A small network was trained on made-up records. Each row is its average activation on records with the value named, seen along a few directions.
Related values have similar rows: they may be neighbours, one step apart, or belong to one group.
Random noise pushes rows far along 3 fixed directions. That doesn't count. These rows show it; they differ only by the noise:
[  36 -174  225  156  498 -135  174  -37 -343  -73   52 -132  429]
[ -18  327 -154  -64  -51   80 -158  -17  354 -104   52  -21 -485]
[ 122  474  -93  348 -357 -156 -735  -55 -360  100  -46  -34 -125]
[ -20  418 -146  -41 -248   97 -348   -1  313  -83  -14   21 -577]
[ -43  205   -2  -69  -16   91 -118   11  229 -125  -15   -1 -354]


Field GIBI:
sodum: [ -59   65 -213 -355 -185  249  270  141  574  -58  -77   21 -341]
zed: [-111 -112  341   47   58   19 -100   34 -238 -134 -150   41  112]
tabag: [  74   12 -231   31  -47   20  177   79  261   58   79  -44   83]
salok: [  80 -206   46   21 -105   58  -88    8   -7   -4 -130  119  -16]
beto: [-155  -36  -50  -27  154  139  171 -146  -16  -59   60   96  -76]
nez: [-145  -13  115  -41 -180    4  -32   68 -137  193  -83   55  166]
samob: [  35 -265  -46  -62  174  -15  147   12  -37  -56  -47  109  161]
veb: [  66 -308  207  -16  -29  -68  -83   56 -269 -131 -112   71  237]
lol: [-102  -92  153 -121  -93   18   73    3   23  156  -14   -6  103]
tob: [ -79 -348  114   37  476  -44  492  -55  -77  -58  285 -144  166]
konif: [ 192  -63 -153  -46   14  -95  255   87  -35  102   44  -35  180]
bugen: [-111 -214  173 -291  114   85  443  -54  315    0  -12    6   54]
GIBI is arranged as 4 separate groups.
Which other values are in the same group as tabag? Give them in the order they are listed.
Answer: sodum, konif
Which other values are in the same group as beto? Give them in the order they are listed.
Answer: zed, tob
Which other values are in the same group as nez? Give them in the order they are listed.
Answer: lol, bugen

Field RIBO:
dagag: [ 457 -347 -698   29  457 -232  289 -228  263  -73  269 -229  401]
lusu: [ -54  219  210  125  373 -303 -201 -232 -381   -4   25 -222  608]
dugaz: [ 114  -92   -1 -109 -616   36  -89  338   77   52 -216   85   82]
vis: [-112  325 -448  190  360   50  141   28  166 -198  343 -168 -384]
mukat: [  67 -177  254   51   28 -149  -30 -168 -522  283  246 -215  330]
kireb: [  72  -29   30 -116 -265  130  134  200   93  259 -281   78  -37]
lotu: [-169 -200  133  218  154 -169   69 -148 -544  206  101   19  387]
vogib: [ -37 -208  479   67  279  -74 -101  162   86 -162 -165 -134   38]
mirul: [-286 -561  726 -150   -2  106 -183   13 -606 -203 -367  438  139]
tugi: [-134  112  189   60   21  262   42   88   35 -317 -213  110 -362]
fubo: [ 103  504 -205  -38 -736  162 -240   13  226  231  -45  272 -263]
RIBO is arranged as a line.
A walk along RIBO starts at lusu and steps to its neighbour vogib. Put dugaz, kireb, mirul, tugi in the order it reaches them.
Answer: tugi, mirul, kireb, dugaz
List every value one step from mukat, in the order listed.
Answer: lotu, fubo
